These are the activations of a small neural network, seen along a few directions. Each row is one input.
Each table varies a few parts of the input and shows all the possible inputs, shuffled.
A made-up example of a description, with smaller parts first: one of 6 places along a line, together with either a single point or one of 9 places along a line or (one of 3 separate values, together with one of 5 places around a ring).
Shared parts are said once, and a part with two or three values counts as separate values.

Other details of the inputs vary at random and push rows far along three fixed directions, the same in every table; ignore that.

Rows:
row 1: [-25  21 -16  -4 -11 -13 -11 -24  21  17 -21 -24  18]
row 2: [  4   6  22   5 -22  29  25 -16  -6  13 -31  26   4]
row 3: [ -8  -4 -39  26   5  -5 -11  33  -2 -30   6  -9 -28]
row 4: [-14 -22   2  -4  -6  20 -35  -6   9  14  21   4  -9]
row 5: [ 26  11  -7  28   0   7  -9  -4  -9 -33 -22   4  24]
row 6: [  1   8   0  -8  22 -22  21  29 -15 -18  19 -10  -9]
row 7: [  6  25 -24   6  12 -21  26   4   0 -21 -27  -9   4]
row 8: [ 15 -10  -7  15   2   2  -5  23  -8 -33  18   9   1]
row 9: [  0 -19  -6  -7  15   6 -14  11   6  -1  21  -4 -16]
row 10: [ 11  16 -35  18  15 -11  12   3   0 -24 -31 -11  -1]
row 11: [-12  25 -22   9   0 -12  -4 -13   9   0 -28 -26   9]
row 12: [-33   2   6 -22   9 -10  -3   5   0  26  23 -23 -20]
row 13: [-11 -12 -10 -13   2   3  12   4   8  11   7   5 -15]
row 14: [ -5   1 -14  -6  -4   7 -24 -23  17  16 -16  -9   7]
row 15: [ 31 -19  25 -19  20  12  41   7 -20  -9  12  32  -3]
row 16: [ -4 -11 -16   4  11   3 -27   8   9  -2  17  -9  -8]
row 17: [ -1 -18  -9 -14  17  -2  -6   7   9   0  26  -1 -10]
row 18: [ -7 -10   5  -6  11  -6 -15  22  -7  -3  27 -19  -7]
row 19: [ 15  -4   7   8 -10 -13 -24 -47  17  24 -13   4  13]
row 20: [  1 -24   4  -6 -11  -9 -17 -23  13  34  18   8 -24]
row 21: [ 12 -10 -28   2  14  -6   5  28   4 -26  13   2 -20]
row 22: [-27  10  -6  11 -25   9 -23 -14  10  13 -17 -10   3]
row 23: [-14 -21  -5 -19   5   2 -25   2  19  14  29  -6  -7]
row 24: [ 22  20  -5  15  16 -12   6  -1 -14 -27 -22 -13  25]
row 25: [-23  10 -30   3  -3  -8 -30 -15  22  14 -20 -28   5]
row 26: [ -2 -11 -25  17  -4   2   6  31  -2 -26   8  12 -23]
row 27: [  8 -26   9 -33  11  14  26   1  -2  16  17  28 -23]
row 28: [  4  -2  36 -24   5  11   8 -27 -11  27  -9   7  20]
row 29: [  7  -2  36   2 -33   4  18 -43   3  40 -25  26  -1]
row 30: [ -1   8  46 -17 -14  22  18 -31 -10  31 -18  12  21]
row 31: [ 20  18 -31  20  26 -22 -12   3  -3 -36 -13 -29  20]
row 32: [ -7 -11   8   0   4   2 -16  20  -9   0  27  -9  -6]
row 33: [ -5   9  -6   2   9 -15  24  30  -9 -19  17  -8 -16]
row 34: [ 16 -27  27 -28  18  25  23 -10  -9  18  10  30 -15]
row 35: [ -6  21   7  19 -16   2 -17  -4  -6  -9 -17  -9  20]
row 36: [-22  15  -5   2 -24   3 -11 -18  17  18 -20  -6  16]
row 37: [-20  -2   4   4 -11  -6 -15  28  -4  -9  31  -8  -8]
row 38: [  9   9 -21  -8  15  -4  -4 -24   7   4 -26  -6   7]
row 39: [ 26  17  31   5  -9  11  39   1 -17 -17 -27  25  22]
row 40: [ -5   2  -4  -7  -1  -6 -29 -16  16   7   0 -17  28]
row 41: [-22  -5  -4   5 -20   6  -3  15   4  -1  11   4 -16]
row 42: [ 34   8  26   0   3   9  37  -7 -20 -17 -23  25  28]
row 43: [ 34   0  -4   3  10  17  31  -8 -10 -16 -27  24  -1]
row 44: [  8  32  -8  18  -3 -13  18   8  -2 -27 -28  -6  16]
row 45: [-13   5  -7  -8 -16   6  -7 -25  21  22 -27   1  16]
row 46: [  3 -30  43 -20 -10  38   0 -11  -8  31  22  27  -1]
row 47: [ 21 -14  25 -18  21   1  39  21 -25 -12  19  22  -8]
row 48: [ -6 -11   8 -11   5  -7  -9  21  -2  -3  28  -9  -1]
row 49: [-24  -3  24 -13 -17   6 -11   5   2  23  24  -2   3]
row 50: [-15 -10 -20 -14  20  -8   4  11   2  10  10 -11 -28]
row 51: [ 10  22 -23  36   5 -17 -25  15  -9 -43 -14 -22  21]
row 52: [  5 -23  41  -9 -18  27  10   9 -16   5  21  34   1]
row 53: [  5  -3  42 -12 -23  24   3 -25  -4  24 -11  26  33]
row 54: [ 11   1  30 -16   7   8  58  15 -22  -3   4  29 -16]
row 55: [-23  19  13  10 -28  12 -19 -20   3  16 -20  -5  15]
row 56: [-12  18 -18   6  -8 -11  -1   0  13  -6 -19 -15   7]
row 57: [  0   2  -4  -8   6   6 -21 -36  15  17 -17  -9  21]
row 58: [ 10   4  -9   7  -3   6 -15 -17  14  -4 -15   8  24]
row 59: [ 37  13   6  29  -1 -30   3 -13 -12 -18 -18   0  17]
row 60: [ 11 -10 -31  -2  20 -10  10  24   2 -24  16  -1 -21]
row 61: [  9 -13 -24  16   4   9  -6  25  -6 -27  11   9 -26]
row 62: [  9   5  -8  -2  10  -9  -9 -12   6  -8  -3 -12  26]
row 63: [ 13 -21   6   6   5 -23 -16  -1  -1   6  35  -5 -17]
row 64: [ -5   9  -7  11  10 -10  13  37 -11 -23  12 -15 -23]
row 65: [ -7 -16 -23  -3   1   1 -14  17  11  -2  24   1 -18]
row 66: [ -6  10  -8  18   4  -6   9  37 -13 -22  13 -10 -21]
row 67: [ 14 -12 -15  15   5   5  -5  21  -1 -32  14  15  -8]
row 68: [-20   4   5   0 -11  -2   2  19   0   3  18  -3  -9]
row 69: [-17  17  12  -3  -8  -3 -19 -12   4  15  -8 -23  19]
row 70: [ -2 -17  -1  -4   4   1 -15  16   2  -4  33  -2  -1]
row 71: [ 29  -3  -6  16 -12  21  19  -1  -6 -26 -23  39   4]
row 72: [-22   0  25 -27   6  -2  -2  -6  -6  31  18 -14  -4]
row 73: [  5  21   6  22 -16 -30  -1 -19   2   7 -17  -8   4]
row 74: [-18   7   2   6  -1  -7 -17  19  -5   0  19 -21  -3]
row 75: [ 10   7  -6  -6  22 -10  -9 -16  -2  -2 -10 -17  19]
row 76: [-14   9 -14 -17   0  -6  -2 -31  19  26 -27  -5  15]
row 77: [ 17  19  17   9   2   8  44   2 -20 -15 -25  13   2]
row 78: [-23  -2  23 -24  -6  -1  -2  -2   1  25  24  -9   3]
row 79: [  4  31  -9  31 -16  -6   8   8  -5 -33 -28   3  17]
row 80: [  1 -17  -6   9  -6 -19   0  -4   7  16   9   5 -30]
row 81: [ 13 -10  23  -2  -4  25  48  18 -17  -6  -6  29 -26]
row 82: [-21  11 -23   9 -12   2 -29 -22  19  18 -26 -16  12]
row 83: [-28  -4   3 -24   4  -1   2  -6   5  32   9 -13 -20]
row 84: [  0 -17   2  -7  13   3 -15  13  -1  -1  27 -12  -8]
row 85: [-16 -20  -9 -11  -4  15 -25   0  11  22  22  -1 -20]
row 86: [  7   6 -21  -8  22 -16 -10 -15  13  -5 -10 -10  16]
row 87: [ 41  12  37  22 -14 -10  36 -14 -22  -7 -24  28   9]
row 88: [-29 -18 -10 -11 -12   7 -14   7  16  24  20   1 -17]
Description of these inputs: one of 8 places around a ring, together with either a single point or (one of 2 separate values, together with one of 5 places along a line).
- Changing only the place on the ring of 8 turns row 67 into row 71. The same change can be made to row 57. Which row results? => row 43
- Changing only the place on the ring of 8 turns row 28 into row 72. The same change can be made to row 18. Which row results? => row 69
- Changing only the place on the ring of 8 turns row 4 into row 55. The same change can be made to row 17. Which row results? => row 33
- Start at row 61 and move only the place on the line of 5, one step at a time. The first step leads to row 85. Which rows follow, in order? => row 14, row 43, row 38
- List by row number the other rows that have the place on the ring of 8 in common with row 8. => row 5, row 15, row 31, row 40, row 46, row 62, row 63, row 70, row 75, row 84
- Start at row 55 and move only the place on the line of 5, one step at a time. The first step leads to row 66. Which rows follow, in order? => row 64, row 77, row 12
- Start at row 76 and move only the place on the ring of 8, one step at a time. The first step leads to row 27. Which rows follow, in order? => row 86, row 15, row 47, row 6, row 54, row 7
- List by row number the other rows that have the place on the ring of 8 in common with row 56. => row 1, row 2, row 7, row 11, row 22, row 29, row 36, row 41, row 81, row 83
- Which other rows does row 37 become when the choice among 2 separate values takes its other values? List them by row number. => row 35
- Which other rows does row 55 become when the choice among 2 separate values takes its other values? List them by row number. => row 79

Rows:
row 89: [-16  21 -47  17  -3 -15 -31 -12  21  -9 -26 -25  13]
row 90: [ 15   0  57  -5 -25  21  25 -36 -13  30 -21  36  19]
row 91: [ 29 -15 -16  21  11   4  28  33 -11 -37   9  26 -28]
row 92: [ -4  28 -15  26 -23  -5 -33 -24  13  -7 -34 -18  39]
row 93: [ 19  -6   5  21   8 -13  31  45 -26 -36  23  12 -27]
row 94: [-13  36 -36  21  -1 -39 -20 -11  12 -10 -31 -39  19]
row 95: [-29 -33  -2 -41   9  -1 -20   0  14  39  47  -6 -26]
row 96: [-38 -38  -3 -29  -3   0 -22   4  14  41  53  -5 -44]
row 97: [ 33   0 -20   6  33 -16  47  40 -15 -45   3   7 -21]
row 98: [ -1  21 -23  10   8 -22 -38 -11  11 -13  -9 -39  35]
row 99: [ -3  28   2   4  -6 -20 -23 -29   9   8 -25 -21  47]
row 100: [  7  -1  22  -7 -26  47  22 -29  -2  18 -39  45  14]
row 101: [-32 -38   7 -15 -12   8 -37   6  15  31  51  -2 -29]
row 102: [ 34 -21  -4  18  18  -6  20  35 -17 -37  22  20 -32]
row 103: [-13  34 -29  34  -7 -34 -33  -3  10 -19 -19 -38  26]
row 104: [ 11 -10  31 -12 -26  37  28 -42   0  30 -32  48   8]
row 105: [  4   5  26  -8 -25  44  32 -22   0  18 -41  35  11]
row 106: [-42 -38  -4 -22 -10  24 -36  19  17  35  54  -1 -36]
row 107: [ 18   7 -15  23  13 -14  44  47 -23 -47   1   8 -28]
row 108: [ 23  -3  41   3 -29  23  19 -31  -9  14 -22  35  19]
row 109: [ 11  15  -8  25   4   3  35  54 -24 -52   3   9 -20]
row 110: [ 17   1  -3  -1  29   0  43  43 -28 -38   6   5 -13]
row 111: [ 25 -10  25  -2 -20  28  21 -38   1  19 -29  44  12]
row 112: [-14  35   0  -3   0  -6 -17 -28   7   5 -30 -27  45]
row 113: [  1  20 -47  11  20 -15 -37 -15  18 -19 -23 -34  35]
row 114: [ 26 -10  34   2 -23  27  13 -36  -3  14 -26  43  15]
row 115: [ -9  22 -26  27 -14 -22 -39 -12  15 -10 -14 -32  25]
row 116: [ 14   0  59 -18 -13  31  24 -32 -14  25 -19  33  32]
row 117: [ 23   1 -21  21  15  -7  45  40 -13 -43  -4  12 -30]
row 118: [ 30  -9   0   9  24   6  25  44 -27 -48  20   9  -7]
row 119: [ 12  18 -20   9   3 -18 -35 -31  18  -8 -30 -16  42]
row 120: [-14  28 -19   9  11 -21 -33  -5   5 -14 -12 -41  39]
row 121: [-32 -24  25 -22  -2  -8 -26   8   0  40  54 -18 -24]
row 122: [-38 -22  13 -41   5  -9 -12  10   7  41  46 -16 -22]
row 123: [ 14   8  57 -15 -18  22  32 -38 -14  33 -25  31  15]
row 124: [ 22   1  -4  14  19 -18  45  39 -24 -33   6   9 -31]
row 125: [ 19   1  31 -10 -12  20  39 -37  -1  26 -37  32   8]
row 126: [ 29 -10  29  -4 -14  27  21 -43   0  24 -31  44  14]
row 127: [-24  40 -41  22  -6 -19 -26   4  12 -18 -33 -39  20]
row 128: [-24 -28  -7 -26  11  -7 -22   0  10  33  40 -12 -35]
row 129: [-35 -12  14 -18  -2 -15 -16  10   4  32  47 -20 -28]
row 130: [  4  27 -30  29  -1 -36 -38 -16  12 -15 -18 -38  27]
row 131: [-22 -38   0 -35   8   2 -28   1  18  37  52  -4 -21]
row 132: [ 26   1 -18   4  36   0  45  41 -19 -47  -1   4 -16]
row 133: [ 36  -9   1  10  20 -10  28  40 -22 -43  21  13 -11]
row 134: [ -2  30 -25  -1  12 -15 -11 -29  18   0 -40 -29  34]
row 135: [-32 -31  -1 -10 -11  10 -40  14  14  19  44  -5 -26]
row 136: [-21  38 -40  23  -5 -28 -23   0  13 -17 -32 -39  18]
row 137: [-50 -16  15 -21 -15   4 -19  20   6  31  50 -14 -31]
row 138: [ 14 -15  36 -32  -5  39  27 -40  -4  32 -20  42  14]
row 139: [ 16  -3 -16  15  12   3  42  45 -13 -39   1  14 -34]
row 140: [ 19 -11  33 -15 -15  28  29 -45  -2  32 -29  45   6]
row 141: [-17 -32  -5 -20  10  -4 -30   1  13  32  44 -11 -30]
row 142: [ -6  37 -32  16  11 -41 -20 -14   8  -6 -31 -44  20]
row 143: [ 18  12  -7  27  10 -14  41  48 -24 -50   8   8 -25]
row 144: [-29 -38   8 -32  10  15 -38  10   9  25  56 -11 -16]
row 145: [  7  27 -29  25   4 -35 -39 -16   9 -14 -18 -41  28]
row 146: [ 26 -14 -17  20   9  11  25  38 -11 -39   7  27 -27]
row 147: [-39 -38  -2 -46  15  14 -23   8   9  36  55 -11 -28]
row 148: [-16  21 -37  11   1 -29 -21 -13  23   2 -19 -36   6]
row 149: [-21 -32  -8 -29  17   3 -30   8  14  23  50 -13 -21]
row 150: [ 13  -6  33   2 -31  49   6 -26  -2  10 -31  46  21]
row 151: [  9   3  49 -28  -9  30  37 -35 -11  31 -30  31  24]
row 152: [-13  32   1  -6   1 -13 -17 -26   9   9 -19 -27  36]
row 153: [-15  37 -11  25 -23  -2 -29 -16   8  -7 -37 -20  41]
row 154: [  6  14 -10   2   2  -3 -36 -37  17   1 -28 -15  43]
row 155: [ 23   0 -11  30   1   9  20  52 -23 -55   8  14 -15]
row 156: [ 28  11  -2  11  25 -20  43  43 -24 -47  10   6 -12]
row 157: [-17 -32   4 -17   6  -5 -38   3   9  26  47 -13 -27]
row 158: [ 19   6   1  19  10 -15  41  42 -24 -40  13  10 -28]
row 159: [-46 -23  19 -15 -18   7 -28  18   4  32  51 -11 -23]
row 160: [ 23   2  33 -13  -7  21  38 -38  -4  27 -37  29   8]
- Describe the family of inputs behind these rows. => one of 8 places around a ring, together with one of 9 places along a line
- Changing only the place on the line of 9 turns row 117 into row 97. The same change can be made to row 107. Which row results? => row 122
- Which other rows does row 91 become when the place on the line of 9 takes its other values? List them by row number. => row 106, row 111, row 113, row 126, row 131, row 141, row 146, row 149
- Which other rows does row 146 become when the place on the ring of 8 takes its other values? List them by row number. => row 89, row 92, row 135, row 136, row 137, row 139, row 159

Rows:
row 161: [ 35  -5  27  -2 -12  12  16 -32   6  12 -23  23  30]
row 162: [ -1  13 -27  10  13 -16 -27  -1   0 -23 -11 -16  28]
row 163: [ 32  -9  -2  16  10  -9  20  24  -2 -29   6   6  -3]
row 164: [  3  -7  28 -13  -9  13 -15 -52  -1  45 -20   5  16]
row 165: [ -6  15 -17  15  -8 -19 -30   3  24  -2  -6 -35  19]
row 166: [ 20  27   7  14 -10  16   8 -19 -12 -18 -51  18  48]
row 167: [ -9 -17  -1 -14   0 -10 -32  -9  25  24  35 -20  -1]
row 168: [ -3   5   3  11   4   1  -9   6  -8   1   4 -11 -16]
row 169: [  1   3 -15  -1  13   8  15  22   4 -13   0  -2 -17]
row 170: [  0  -2  61 -31 -17   7  33 -18   0  38   9  16  15]
row 171: [ 18 -25  20  -2  -2   8  21  28  -3  -8  25  12 -19]
row 172: [ -6 -10  11  -1   1  21  11  32 -19 -18  26  16 -12]
row 173: [ -1 -16  16  -3   7   9   0   9 -14   6  22   0 -32]
row 174: [ -1   0  -4   9  -3  -7 -12  21  15  -7  20 -17  -6]
row 175: [-18   6  22  -9 -36  16  -8 -41  13  40 -20  24  14]
row 176: [ 10  -8 -11  -4  20  -2  -6  13 -12 -23  21   7   0]
row 177: [-30 -12  18 -44  13  -4  24  17  -1  30  38  -9 -26]
row 178: [  0  -7 -26 -12  23  -5  -3   3  11  -1  10 -11 -13]
row 179: [-14  -4 -12 -15   7   7  -7  -2  15  10   4 -12 -11]
row 180: [ 16  10   1  28   6   6  21  21 -24 -28  -8   1 -19]
row 181: [ 11 -15  19  13   4  17  32  35 -31 -13  14  14 -37]
row 182: [-23  18 -16  13  -3 -17 -45 -14  10  17 -13 -42   8]
row 183: [  5   5 -38  -2  21 -16  -8  -5  13  -7 -15 -21   7]
row 184: [  8  17 -17  22  15 -17 -19 -14  -1 -11 -18 -21   6]
row 185: [ 19  21 -23  20  14  -7  -1  13 -13 -50 -17  -2  19]
row 186: [ 10  -4  30  -7  21 -12  47  32 -38 -10  27   6 -34]
row 187: [-34 -28   8 -23 -16   3 -18   1   9  33  44   9 -34]
row 188: [ 10   8 -34  10  22 -22 -21   9  -6 -32  -1 -15  20]
row 189: [-11   3 -16  10 -12 -13  -6  10   2  -4   0   2  -9]
row 190: [-22  19 -25   7   3 -10 -41   5   8 -12   3 -28  19]
row 191: [-16  -4  -7  -8   2  -1 -26   4  -1  -2  11 -11  11]
row 192: [ 25   0  10  -7   3  23  35 -21  -1   4 -41  28  15]
row 193: [-25 -26  26 -16 -22  15 -11  14  15  34  39  -8 -15]
row 194: [ 25  16 -25  34  23 -24  -1   7 -14 -35 -24 -17   1]
row 195: [ 34   4   9  14 -11   6  38 -17 -14 -15 -40  48  13]
row 196: [ 28  12   6   4  -1  24  44  -3  -7 -13 -47  26  11]
row 197: [  7  -8  -5   3  18  -8 -11  -2  -9   1  16 -10 -19]
row 198: [ -5  -1  29 -19 -13  27 -15 -46   3  28 -17  23  37]
row 199: [  0 -18   2   9  -9   5  34  41 -20 -19  23  30 -39]
row 200: [ 23 -19  19   7  12  11  30  26 -30 -15  12  17 -35]
row 201: [-17 -24  19 -18 -12   7 -20   3  20  27  41 -10 -14]
row 202: [ 12  13  18  13 -30  22  33 -20  -9  -3 -36  43  10]
row 203: [-34  -4  -9 -16  -7  12 -13  -2  18  27   1 -21  -5]
row 204: [-27  -6 -15  -7  -9 -16 -32 -16  18  22  16  -5  -6]
row 205: [ 25   3  15  -7  -4  28  38 -20  -3   2 -46  28  14]
row 206: [ 12  -6 -22   8   4 -21   4   5  -5 -14   2  12  -9]
row 207: [-21 -29   6 -25  -9   0 -16 -13   9  37  40  17 -25]
row 208: [-26  19 -36   5   3  -6 -21   3  22  -3 -10 -37   2]
row 209: [-13  14  12 -18  11 -17   8  10 -16  -5  14  -8  15]
row 210: [  2  11 -19  13   2 -22 -30 -11  27  -5  -3 -30  21]
row 211: [-14  17  -3   2 -32  -6 -24 -52  18  26 -42   1  34]
row 212: [ -3  19 -20  24  -8 -15 -19  11  19 -18  -2 -32  12]
row 213: [-20  16  38 -26 -29  -6  15 -47   1  47 -20  18  26]
row 214: [-12 -18   7  -4   3  16   8  41 -20 -15  34   9 -18]
row 215: [ 23  20 -41  18  27 -13  13   7   5 -40 -29 -10   6]
- Describe the family of inputs behind these rows. => one of 5 separate values, together with either a single point or (one of 2 separate values, together with one of 5 places along a line)
- Changing only the choice among 5 separate values turns row 182 into row 165. The same change can be made to row 184. Which row results? => row 210
- Changing only the choice among 5 separate values turns row 170 into row 177. The same change can be made to row 193. Which row results? => row 203
- Which other rows does row 214 become when the place on the line of 5 takes its other values? List them by row number. => row 162, row 166, row 188, row 191
- List by row number the other rows that have the choice among 5 separate values in common with row 199. => row 175, row 187, row 189, row 195, row 202, row 204, row 206, row 207, row 211, row 213
- Which other rows does row 192 become when the choice among 2 separate values takes its other values? List them by row number. => row 215
- Start at row 164 and move only the place on the line of 5, one step at a time. The first step leads to row 194. Which rows follow, in order? => row 200, row 182, row 181
